Each row below holds a small network's activations on one input, seen along a few directions.
Each table varies a few parts of the input and shows all the possible inputs, shuffled.
A made-up example of a description, with smaller parts first: one of 2 separate values, together with either a single point or one of 9 places around a ring or (one of 4 places along a line, together with one of 8 places around a ring).
Shared parts are said once, and a part with two or three values counts as separate values.

Other details of the inputs vary at random and push rows far along three fixed directions, the same in every table; ignore that.

Rows:
r1: [ 29  47 -10 -31 -26  12  -9 -57  57 -38  -5]
r2: [-46 -14 -66   2   5  12 -10  -2 -73 -10 -18]
r3: [-41  51  28  20 -48  35  53 -13  44 -40 -38]
r4: [ 91 -46  49  -5  59 -20 -31  13  24  45  98]
r5: [-24  -2  39  57 -49  29  47  -4  18  -3 -29]
r6: [-21  36  28  22 -62  47  25 -29  40 -28 -56]
r7: [ 29  80 -24 -66  28 -25 -15 -20  60 -49  24]
r8: [-50 -25 -49  12  32 -23  16  56 -88   2  -5]
r9: [-27   9 -92 -34  43 -30 -37  -1 -54 -12 -43]
r10: [  6  -6 -75 -38  81 -60 -34  28 -67  13  13]
r11: [  3  -6 110  67 -71  87  53   1  92  12   9]
r12: [-69 -14 -55  14 -11   9   2   1 -89 -16 -75]
r13: [-29  43   1   6 -44  24  25 -33  37 -48 -51]
r14: [  8  27  31  -3 -40  37  18 -41  55 -29 -19]
r15: [-79  -1 -87 -47 -10 -12 -43  -6 -77  -2 -50]
r16: [ 91  -9  42 -19  21 -15 -20 -22  63   9  58]
r17: [-12 -25 -81 -19  47 -31 -47  15 -84  13 -31]
r18: [ 55 -27  40  16  48 -29   1  43  23  46  56]
r19: [-22 -39  14  34 -13  33  17  15 -27   7   4]
r20: [-59 -19 -50 -19 -21 -16 -23  -6 -73   9 -20]
r21: [ 60 -54 107  73  11 -12  45  50  34  63  75]
r22: [ 88 -64  85  41  28 -22  -7  26  22  55  66]
r23: [-64  -8  35  58 -68  82  52   3  -2  -7 -43]
r24: [ 19  64 -22 -47   5 -12 -18 -50  53 -48 -18]
r25: [ 48  14  23 -63   6 -32 -49 -33  45   9  49]
r26: [-43 -82  47 108 -38  29  51  44 -75  47 -27]
r27: [-47  31  12 -21 -76  26   3 -39  30 -30 -32]
r28: [ 21 -41 -57 -25  59 -29 -44  13 -57  27   8]
r29: [-59 -73  49  98 -19  20  74  69 -65  37 -15]
r30: [ 97  30  -8 -62  67 -56 -55 -27  57   2  51]
r31: [ 21 -28 -15  -5  67 -43  -7  60 -44  35  47]
r32: [  1  58 -16 -73 -27  -6 -44 -54  50 -24  -3]
r33: [  6  77 -10 -35  -5   5   6  -5  73 -39   3]
r34: [ 26 -37  11  23  47 -38  12  58 -33  39  61]
r35: [ -6  54 -34 -41 -26  25  -9 -53  34 -46 -43]
Each input here is: one of 5 places along a line, together with either a single point or one of 6 places along a line.
- Changing only the place on the line of 5 turns r6 into r17. The same change can be made to r30. Which row results? => r9
- Which other rows agree with r2 in the place on the line of 5? List them by row number. => r1, r5, r20, r21, r26, r34
- Which other rows does r27 become when the place on the line of 5 takes its other values? List them by row number. => r15, r20, r25, r32
- A walk changes only the place on the line of 6. It starts at r8 and steps to r29. List the rest of the walk in order. => r13, r22, r16, r19
